These are the activations of a small neural network, seen along a few directions. Each row is one input.
Each table varies a few parts of the input and shows all the possible inputs, shuffled.
A made-up example of a description, with smaller parts first: one of 4 places along a line, together with either a single point or one of 9 places around a ring or (one of 3 separate values, together with one of 8 places around a ring).
Shared parts are said once, and a part with two or three values counts as separate values.

Table:
x1: [-29  -9 -17  38   4   3   6  66 -11 -23   7 -67 -39  -8 -43]
x2: [  3  15  13 -30   2   2 -18 -78  13  17 -13  81  14  12  42]
x3: [-44  -6 -23  42  13  -6  -9  61 -19 -17   8 -59 -54 -11 -42]
x4: [ 19  12  18 -41  -5   1  -5 -70  16  11  -7  70  37  10  46]
x5: [-38  -7 -21  32  12 -13  -3  66 -22 -20  16 -65 -43 -16 -38]
x6: [ 50 -27  -3  46 -20  26  42  89   2   6  -7 -98   7   2 -61]
x7: [ 14  13  16 -40  -2  -2  -9 -72  14  12  -6  73  32   9  47]
x8: [ 97  -8  32 -31 -30  24  33 -43  26  38 -21  39  84  18  28]
x9: [ 24  11  20 -43  -8   4   0 -69  19   9  -7  67  42  12  46]
x10: [  9  14  14 -39   1  -5 -14 -73  11  14  -5  75  27   7  47]
x11: [-33  -8 -19  31   9 -10   2  68 -19 -22  16 -68 -38 -15 -38]
x12: [-23 -10 -15  29   3  -4  11  71 -14 -26  15 -73 -28 -12 -39]
x13: [ -2  16  11 -29   4  -1 -23 -79  10  19 -12  84   9  10  42]
x14: [-48  -5 -25  34  18 -19 -13  63 -27 -17  17 -60 -52 -18 -37]
What is each input in this table made of? -> one of 2 separate values, together with either a single point or one of 6 places along a line
Change only the place on the line of 6 in x7. List by row number the other rows that result. -> x2, x4, x9, x10, x13

Table:
x15: [ 14   5   5 -20   2 -15 -10 -24 -11  13   5  33  21  -6  22]
x16: [ -7   4  10  -2  -6  21   2 -31  21  -5 -16  32   3  14  14]
x17: [  3   6   3  -4  -3  10  -6 -33  11   9 -12  26   3  12   8]
x18: [ 17   2   6 -14   4 -14 -14 -23  -8  23   1  34  19  -4  21]
x19: [-27   1  -4  16  -3  13   7  25   2 -31   0 -23 -23   1 -17]
x20: [-15  -4  -3  34   0  17   0  26   2  -6 -13 -19 -30   4 -25]
x21: [ -2   5   6  -8  -1   8  -6 -32  16   3  -9  24   6  12  14]
x22: [ 22   3   3 -10   2 -12 -14 -24 -13  29  -2  36  16  -4  15]
x23: [-11  -5  -9   7  10 -15  -3  25 -10   1  12 -25 -17 -11 -11]
x24: [ -1  -5 -13  16   8 -11  -4  23 -16  15   5 -22 -22  -9 -20]
x25: [121 -22  32  -9 -41  41  59  12  30  23 -26 -24  82  18  -7]
x26: [  9   6   4 -20   2  -8  -5 -29   2  13   2  29   8   1  17]
x27: [  3   5   7 -24   4 -10  -5 -28   7   7   5  27  11   0  24]
x28: [ 16   2   4  -8   4  -5 -10 -27   4  30  -6  32   4   3  12]
x29: [-13   0 -10  21   2   3  -4  23  -6  -8   0 -27 -25   0 -23]
x30: [-32   0  -1  12  -2  11   7  26   7 -37   3 -25 -21   0 -11]
x31: [ -1   6   7 -29   3 -12  -3 -28   8  -1   9  25  13  -1  28]
x32: [ -4  -8 -11  11  11 -21  -9  27 -24  14   9 -21  -3 -15  -9]
x33: [ 13   5   3 -14   2  -6  -6 -29   1  20  -1  31   5   1  14]
x34: [ -1   5   8   2  -7  24   3 -31  16   0 -19  34   0  15   8]
x35: [  9   4   8 -24   3 -18 -11 -23  -6   8   8  31  24  -6  28]
x36: [-18   0 -10  -6   8 -18   2  24 -11 -16  20 -28 -12 -13  -7]
x37: [-13   8  10 -14  -9  18   8 -32  19 -23  -8  28   7  11  20]
x38: [  1  -9 -11  16  12 -19 -11  27 -25  22   6 -20  -5 -14 -13]
x39: [ -5   8   5 -15  -3   7  -3 -33  13  -7  -5  23   8  10  15]
x40: [-23   0  -4  21  -3  15   6  25   1 -23  -4 -21 -26   2 -20]
x41: [-23   0  -6  12   3  -1  -3  25   1 -22   7 -31 -20  -1 -15]
x42: [-11  -4 -12  -2   9 -24  -3  27 -24  -3  18 -24   1 -18  -5]
x43: [-17   1  -9  16   2   2  -3  23  -4 -16   4 -29 -23  -1 -20]
x44: [-15  -4  -8   1  10 -17  -2  25  -8  -6  16 -27 -14 -12  -8]
x45: [  6   3   4   2  -1  11 -10 -31  14  18 -17  27   1  14   6]
x46: [ -7  -5 -13   4   9 -22  -5  26 -26   5  14 -22  -1 -17  -8]
x47: [  2   2   8   8  -6  24  -1 -30  18  10 -24  35  -2  16   7]
x48: [  6   7   7 -31   2 -19  -7 -24  -9  -2  13  30  26  -7  30]
x49: [-26   3  -8   5   1  -2   1  24  -1 -31  11 -32 -18  -3 -13]
x50: [-16  -5  -9  -6  11 -26  -4  28 -19  -9  21 -26   4 -18   0]
x51: [ 96 -30  14  18 -37  35  65  63  18  22  -8 -76  62  11 -37]
x52: [-19  -1  -5  27  -3  16   4  25  -1 -15  -8 -20 -28   3 -23]
x53: [ -6  -4 -12  11   8 -13  -3  24 -15   8   9 -23 -20 -10 -17]
x54: [ -9  -1 -11  27   2   5  -6  23  -7  -1  -4 -25 -28   1 -26]
x55: [ -9   9   5 -20  -4   5  -1 -34  15 -15  -1  21  10   9  19]
x56: [ -9   7   9  -9  -8  20   6 -32  18 -15 -12  30   5  12  16]
What is each input in this table made of? -> one of 2 separate values, together with either a single point or (one of 4 places along a line, together with one of 5 places along a line)
The inputs of x49 and x55 match in every part but the choice among 2 separate values. If x43 is changed in the same way as x49 into x55, which row does it become? -> x21
The inputs of x45 and x54 match in every part but the choice among 2 separate values. If x33 is changed in the same way as x45 into x54, which row does it become? -> x53
Change only the choice among 2 separate values in x37. List by row number the other rows that result. -> x30
Change only the place on the line of 5 in x56. List by row number the other rows that result. -> x16, x34, x37, x47
Change only the place on the line of 4 in x32. List by row number the other rows that result. -> x29, x52, x53
